These are the activations of a small network on made-up records, seen along a few directions, one row for each record.
Records have a field called Nava. Each example row is followed by its value.
Other fields move the rows too, some of them a lot.
(in the rows, 500 means zero)
Strong random noise was added to every row along 9 fixed directions; ignore it. To show where, here is one row again and again, with new noise each time:
[438 541 432 608 524 559 469 608 566 646 402 573 515 497 511 431 521 482
 474 460 504 393 532 467 424 530 648 478]
[355 663 329 522 615 477 602 629 504 610 433 659 674 589 492 478 591 409
 446 388 603 545 611 541 466 480 250 407]
[519 404 551 675 347 535 497 382 496 547 439 327 564 484 430 663 308 527
 491 613 379 485 419 505 396 595 702 569]
[543 638 583 586 497 511 570 407 310 626 475 637 520 605 405 514 326 323
 610 490 520 495 385 494 516 373 624 416]
[519 561 514 540 613 490 535 728 520 566 387 615 368 470 656 304 510 387
 538 399 625 322 492 517 543 417 627 419]
[416 418 476 319 327 237 440 555 524 467 496 385 539 560 446 483 515 588
 672 740 534 652 435 605 624 539 274 537]
[424 569 501 494 411 466 412 411 410 695 490 683 525 636 311 480 491 491
 685 610 465 537 396 439 486 461 646 492]
[488 523 419 510 418 411 611 470 428 564 420 424 614 501 436 540 340 309
 310 403 630 703 492 686 464 488 293 335]
[396 402 398 521 584 419 544 576 554 476 399 668 491 517 605 505 658 559
 415 447 581 470 558 497 437 550 447 550]
[459 412 557 589 591 345 731 470 434 509 395 515 494 562 593 759 464 452
 741 462 438 452 432 602 399 507 389 580]
[615 471 622 639 618 327 762 289 259 502 427 596 515 580 571 780 261 292
 577 420 414 514 458 582 495 417 377 531]

[504 524 423 687 586 603 423 621 737 610 479 303 621 406 581 569 493 616
 492 540 175 290 723 402 447 683 509 657] | p5
[536 640 460 615 433 609 520 526 464 537 490 359 663 480 442 466 303 382
 323 502 555 538 537 517 523 484 481 394] | p10
[523 500 618 615 341 550 522 394 458 524 532 202 598 527 383 707 274 536
 760 691 331 476 374 506 455 540 602 590] | p3
[376 525 454 394 439 652 436 652 629 576 511 409 430 420 438 386 667 505
 582 381 631 475 468 559 348 501 620 370] | p16
[609 591 587 459 521 515 471 418 373 531 549 613 437 517 465 414 409 365
 503 459 525 507 479 476 589 368 585 415] | p16
[583 288 598 465 460 257 546 399 406 352 447 529 383 505 609 573 414 510
 497 597 523 540 426 555 592 492 474 593] | p9
[560 560 534 560 625 460 582 533 508 713 441 476 434 464 541 558 408 331
 689 340 341 402 531 582 438 475 467 457] | p5
[573 502 531 574 505 476 512 459 489 437 515 404 583 494 544 580 380 515
 439 586 388 479 565 477 577 538 446 575] | p4
[539 615 479 587 581 732 488 638 578 503 492 476 503 402 574 361 509 422
 310 342 582 365 598 459 456 465 656 395] | p8
[585 282 511 477 401 288 408 412 555 652 424 400 342 414 488 521 396 504
 543 536 316 550 458 587 483 597 533 557] | p1
[542 371 558 516 478 314 494 435 503 589 419 421 458 479 557 640 401 476
 604 544 326 477 542 566 489 563 485 582] | p6
[536 501 448 689 616 561 682 505 489 451 440 486 581 461 601 602 426 435
 340 370 521 456 537 525 429 520 414 503] | p3
[470 648 451 467 429 566 292 512 526 762 515 588 528 532 333 350 502 474
 557 544 416 492 545 422 520 487 664 434] | p13
[447 534 456 405 367 332 405 631 631 680 480 206 598 488 432 518 434 521
 735 664 322 554 559 621 562 602 289 513] | p2
[611 500 639 421 344 540 475 400 399 286 613 344 510 486 445 476 359 486
 441 632 604 605 400 514 626 421 546 461] | p8
[559 480 555 475 432 468 423 320 434 438 596 453 565 531 427 603 410 554
 496 641 363 567 534 434 578 517 467 594] | p5
[455 436 511 427 467 274 518 317 361 595 478 619 511 619 411 664 466 451
 642 544 428 633 488 543 483 483 360 537] | p9
[507 623 457 396 514 442 535 538 474 517 556 463 579 521 455 454 474 400
 505 467 539 618 540 583 589 447 225 399] | p14
[656 460 564 660 398 584 385 275 474 437 575 360 613 468 435 606 270 575
 293 678 264 497 555 363 567 587 646 634] | p14
[483 395 538 540 482 335 522 291 349 670 417 730 437 594 414 634 460 433
 638 509 423 543 411 489 416 477 592 542] | p12
[352 580 379 544 487 490 598 530 535 562 480 438 724 582 414 644 529 521
 545 519 476 593 536 562 414 573 266 497] | p7
[490 405 460 648 392 629 434 562 614 512 426 379 492 403 508 447 466 587
 356 546 522 417 449 462 403 603 761 522] | p10
[440 564 471 532 409 550 371 538 497 574 487 592 554 559 407 369 512 551
 500 644 543 467 467 391 541 491 677 496] | p12
[429 398 496 516 348 470 459 494 518 540 426 381 507 488 450 545 458 516
 496 564 545 537 455 545 408 553 598 487] | p12
[598 280 501 476 419 372 440 443 500 390 437 509 364 410 588 421 443 511
 204 506 591 571 487 541 552 541 569 508] | p7
[494 473 574 412 459 334 590 587 486 444 473 344 483 516 563 554 448 471
 712 578 530 528 430 642 571 482 339 495] | p6
[436 523 465 412 355 520 388 453 481 453 545 519 597 551 380 446 535 570
 397 627 596 631 493 467 547 506 518 475] | p2
[525 409 468 451 491 393 411 429 495 527 507 641 417 516 475 432 554 567
 471 553 456 542 476 448 553 519 508 559] | p1
[650 456 655 450 454 387 413 269 326 432 573 617 432 557 469 536 373 498
 543 654 400 530 470 407 670 421 601 590] | p8
[575 442 603 484 377 449 528 330 336 330 526 495 519 542 466 554 350 467
 367 598 613 626 400 522 584 445 545 484] | p6
[507 411 500 655 561 436 495 352 471 691 411 666 469 541 486 654 464 502
 576 485 276 409 517 426 382 563 652 625] | p9
[490 533 455 468 636 344 544 572 492 500 482 643 512 561 595 471 564 499
 559 515 469 473 584 488 611 481 291 551] | p7
[431 655 503 558 482 598 588 603 499 490 493 372 674 542 482 555 451 464
 556 528 551 481 504 533 485 489 444 448] | p13
[533 383 483 323 517 281 395 481 444 521 439 729 314 482 578 351 573 434
 360 429 619 574 566 535 590 446 479 451] | p2
[576 538 468 390 589 283 431 421 439 492 553 623 572 543 549 495 478 466
 435 563 374 570 725 468 718 468 200 556] | p16
[444 475 489 507 579 395 448 401 508 573 535 656 543 610 467 641 611 650
 730 634 244 448 562 375 512 565 441 701] | p4
[493 367 395 539 544 432 454 507 568 631 399 647 386 438 542 436 577 509
 401 392 490 473 523 500 415 558 566 515] | p3
[423 318 490 477 505 430 526 338 459 461 473 662 432 546 485 659 631 595
 501 472 497 566 452 488 362 554 535 590] | p14
[599 619 622 576 651 501 624 493 380 504 489 564 491 530 607 569 384 356
 624 436 443 369 536 488 567 388 511 495] | p13
[519 387 486 686 391 594 482 470 564 558 407 360 508 416 487 553 381 524
 357 513 458 447 448 498 362 603 741 521] | p10
[593 327 498 474 437 381 477 509 548 279 478 340 493 397 648 491 427 557
 206 576 547 560 579 555 615 578 391 554] | p4
[472 586 448 501 500 585 334 576 572 649 518 553 482 499 441 339 548 545
 528 530 431 419 555 391 518 513 640 498] | p1

Here are new rows. What is Nava for each?
[473 345 352 569 301 562 411 515 638 522 420 312 540 362 442 436 454 556
 145 494 592 613 485 568 381 651 585 442] | p10
[495 472 441 563 663 460 496 562 546 470 458 695 481 511 644 462 615 568
 404 477 458 380 628 396 538 533 487 601] | p7
[408 698 400 517 542 624 445 626 467 575 482 696 588 564 457 303 574 431
 376 451 688 467 576 402 525 413 559 376] | p12
[560 518 416 535 522 446 405 641 577 751 380 540 391 403 546 283 436 365
 403 388 492 429 565 541 517 502 585 393] | p10
[507 457 447 506 460 475 421 514 523 434 509 550 520 497 509 404 526 597
 393 615 538 509 502 427 586 528 511 556] | p3
[566 650 581 478 654 482 529 363 321 554 596 720 493 600 468 549 465 381
 654 450 393 462 554 402 587 369 442 512] | p5
[531 340 498 387 475 329 518 393 452 356 493 542 458 483 558 563 526 516
 354 497 567 642 536 568 548 508 342 527] | p8
[756 302 624 538 398 327 546 479 489 487 400 184 298 302 638 484 161 326
 360 449 462 524 425 708 568 520 535 434] | p7
[528 459 527 657 503 619 534 479 466 468 433 583 456 481 541 483 450 485
 351 455 580 407 425 442 424 494 773 494] | p9
[562 689 494 491 490 553 403 525 517 709 563 377 566 467 399 436 363 366
 574 478 341 476 604 499 559 474 456 419] | p5
[532 575 581 407 349 478 421 563 447 598 451 402 456 474 451 351 359 337
 520 516 630 535 444 598 566 409 634 325] | p13
[491 466 522 532 514 544 528 482 558 486 513 375 541 456 519 624 505 521
 559 479 402 455 554 518 415 545 489 546] | p16
[550 508 509 497 551 539 454 705 599 488 451 471 372 403 643 302 525 481
 452 447 574 360 523 509 557 485 621 450] | p4
[466 372 485 555 540 400 457 393 472 660 416 758 391 552 483 551 581 544
 600 499 397 439 462 418 405 530 666 601] | p10
